Each row below is a small network's average activation on inputs in which a field has the value named, seen along a few directions.
Values that are neighbours, or in one group, have similar rows; names and order tell nothing.
(in the rows, 500 means zero)
Strong random noise was added to every row along 5 fixed directions; ignore it. To show where, here is one row again and again, with new noise each time:
793 639 468 573 673 578 598 668 235 396 580 259 499 295 671
684 453 606 635 574 571 424 570 293 393 654 411 538 463 524
449 510 724 544 689 271 732 514 583 459 468 384 169 381 465
614 616 542 530 200 685 466 537 370 337 493 472 834 448 771
442 405 230 322 290 617 564 639 377 534 426 679 712 531 446
510 509 445 496 572 460 455 518 84 451 571 519 547 601 426
529 312 580 545 525 509 521 586 533 481 572 536 436 473 387


VANI, 16 values:
zapip: 516 458 574 406 437 560 384 472 702 682 556 550 492 616 374
gen: 676 622 612 587 707 539 709 445 830 512 539 221 223 350 691
fut: 430 706 622 594 448 437 610 441 563 439 218 215 369 321 782
rin: 477 372 591 473 334 547 449 500 900 552 500 624 534 375 479
daza: 338 424 661 504 519 375 599 470 477 464 491 531 360 527 388
boto: 429 301 324 361 528 412 541 426 717 617 465 680 442 441 391
nimef: 446 650 261 413 769 322 641 609 377 565 324 447 325 491 410
det: 457 619 610 580 553 367 637 377 666 459 484 403 421 369 517
kag: 306 244 591 511 661 240 624 592 948 618 493 679 106 548 153
kig: 450 533 521 470 655 394 332 517 515 504 566 543 422 573 402
gidu: 566 541 508 593 351 680 270 325 396 464 471 573 809 547 646
mopa: 481 836 359 406 359 529 788 519 500 565 383 454 651 480 650
nekiz: 483 568 436 499 515 492 257 378 212 351 561 604 615 735 488
nof: 414 530 705 628 677 368 408 302 494 562 529 354 431 674 434
sefeg: 353 558 395 437 395 436 476 358 321 467 454 529 472 609 598
pak: 400 519 681 524 535 439 294 393 296 517 588 510 435 650 473
Each value of VANI is a pair of two hidden parts, and every pair occurs once (4 first parts, 4 second parts).
Question: kag and daza share the first part; kag and nimef share the second. Which value has the first part of nimef and the second part of daza?
Answer: fut
Question: gen and nekiz share the first part; gen and zapip share the second. Which value has the first part of zapip and the second part of nekiz?
Answer: kig
Question: det and mopa share the first part; det and gidu share the second. Which value has the first part of gidu and the second part of mopa?
Answer: nof

ROSOL, 13 values:
darir: 529 574 624 616 640 453 462 465 162 449 629 430 488 616 401
kezu: 628 512 585 566 704 429 690 585 407 463 624 345 316 417 434
lofof: 342 865 670 464 340 392 758 413 596 429 322 398 483 488 733
zogal: 527 405 526 527 453 584 367 553 533 574 606 589 605 607 364
nug: 454 481 598 467 168 594 430 465 867 522 477 599 667 546 555
reg: 549 466 619 524 601 441 448 531 276 402 575 429 450 428 532
vuto: 596 520 407 529 555 564 386 481 512 544 534 533 589 496 513
fovog: 624 445 496 619 642 522 374 455 404 472 573 438 428 506 526
por: 284 582 38 230 542 421 636 542 413 695 305 689 519 655 356
zag: 517 595 439 425 585 456 556 449 575 517 433 433 421 426 595
rig: 625 422 585 605 434 605 478 566 655 432 530 383 490 278 634
mer: 557 503 66 249 381 693 704 686 600 585 261 501 653 269 660
mozed: 564 520 509 547 393 570 462 532 398 372 479 474 609 423 645
The values of ROSOL form a line.
Question: How many steps from neighbour to neighbour lead from darir to rig, at the fewest?
Answer: 9
Question: A walk along ROSOL starts at reg and steps to its neighbour mozed. Put kezu, nug, fovog, por in the order it reaches them.
Answer: fovog, por, nug, kezu

DIV, 25 values:
sapo: 658 563 474 463 472 652 529 728 390 366 559 365 629 252 654
vope: 551 833 424 407 403 497 599 373 429 403 482 483 657 426 765
nasuz: 640 220 268 465 552 758 584 628 484 614 524 511 576 404 439
koz: 454 424 619 466 665 296 576 360 692 527 610 584 236 524 364
rop: 601 539 430 618 305 745 464 426 302 426 511 406 769 492 675
dini: 423 203 466 403 409 430 426 625 393 523 594 647 434 594 289
sir: 557 624 633 526 557 572 447 529 396 557 636 427 488 633 456
neb: 708 676 787 683 746 522 526 576 535 465 646 203 363 469 560
dem: 373 397 682 619 742 278 691 359 543 525 458 392 209 450 354
goni: 468 638 342 426 540 350 698 451 652 471 402 529 460 412 485
tasil: 717 814 776 699 564 554 486 524 458 393 560 219 523 481 652
lar: 464 474 876 725 531 462 477 241 427 412 602 354 396 526 608
vad: 526 567 543 455 528 441 706 661 540 342 349 413 336 344 569
biki: 497 731 457 525 455 446 266 337 263 431 401 419 614 584 679
keka: 297 634 622 380 230 483 583 454 712 601 394 555 597 611 488
fomos: 508 520 352 382 362 574 651 716 452 496 429 542 453 300 559
voruk: 415 404 492 531 670 448 520 624 541 649 564 586 407 646 185
meve: 158 624 547 506 683 117 404 288 355 505 351 549 245 732 447
dedek: 431 433 192 293 607 339 696 760 256 612 334 652 452 336 314
mego: 711 536 572 621 540 553 417 425 539 388 682 480 604 477 619
roru: 393 451 645 483 665 308 338 321 575 576 481 449 219 577 435
riret: 483 635 253 451 343 625 631 469 255 444 313 448 801 496 696
zibab: 539 595 354 437 426 498 620 489 668 488 479 582 621 404 570
zefa: 684 353 211 498 719 649 233 630 297 603 616 507 501 542 502
bigam: 630 443 538 558 648 519 351 532 677 534 505 399 371 380 570
The values of DIV form 5 separate groups.
Question: Which other values are in the same group as meve? Give them in the order they are listed.
Answer: biki, roru, zefa, bigam
Question: Which other values are in the same group as dedek? Give them in the order they are listed.
Answer: sapo, dini, vad, fomos
Question: Which other values are in the same group as keka? Give them in the order they are listed.
Answer: sir, neb, tasil, voruk
Question: Which other values are in the same group as dem? Give them in the order they are listed.
Answer: nasuz, rop, lar, riret

SEDOS, 25 values:
bal: 516 595 310 446 531 492 346 479 298 486 489 539 627 552 559
dodod: 546 451 371 468 430 551 659 540 613 501 464 536 584 371 572
nubu: 540 643 378 456 651 435 586 589 356 545 525 452 465 545 379
poset: 636 432 510 518 612 568 481 625 530 582 655 509 422 497 341
bome: 535 370 463 579 404 593 469 477 528 427 564 592 658 526 491
buza: 423 584 354 432 471 463 550 427 353 608 395 497 535 622 512
sop: 489 381 380 394 470 542 367 542 597 563 523 617 479 540 434
dava: 620 508 420 607 622 610 431 475 380 533 526 405 545 461 465
lum: 483 442 567 537 613 448 478 582 337 535 579 466 310 432 398
dum: 424 368 563 475 448 520 505 563 712 590 554 670 484 605 314
num: 549 439 667 621 437 546 527 410 648 367 547 482 472 404 553
fep: 474 483 551 473 518 498 492 549 357 412 482 430 476 474 516
rodis: 630 571 339 429 586 556 485 598 540 515 464 470 538 351 630
poto: 636 435 128 359 533 627 596 633 306 532 564 511 572 465 465
vafu: 542 481 447 505 489 495 522 442 349 469 549 533 528 485 494
gevu: 669 334 306 452 720 608 479 738 448 645 682 548 442 527 232
pifo: 543 522 447 527 714 425 419 488 490 489 518 469 415 471 475
vuze: 560 562 334 469 351 660 482 485 432 584 415 520 731 518 602
nibeg: 446 473 542 458 548 439 556 566 415 474 415 469 425 440 483
fip: 514 618 667 577 616 465 549 383 517 490 490 316 400 481 630
tesol: 618 390 485 584 480 600 408 648 402 430 552 401 591 420 484
suda: 458 465 373 474 475 566 529 643 362 463 451 530 537 530 499
dagu: 592 539 367 419 606 490 461 553 516 515 488 450 440 399 565
zubef: 565 600 608 571 584 475 515 543 505 514 592 458 500 517 478
mola: 428 391 612 538 503 467 443 392 571 585 525 485 412 620 431
The values of SEDOS form 5 separate groups.
Question: Which other values are in the same group as sop? Give them in the order they are listed.
Answer: bal, rodis, pifo, dagu
Question: Which other values are in the same group as zubef? Give them in the order they are listed.
Answer: nubu, poset, dum, gevu
Question: Which other values are in the same group as vuze? Give them in the order they are listed.
Answer: buza, dava, fip, mola
Question: Which other values are in the same group as dodod? Give them in the order they are listed.
Answer: bome, num, poto, vafu
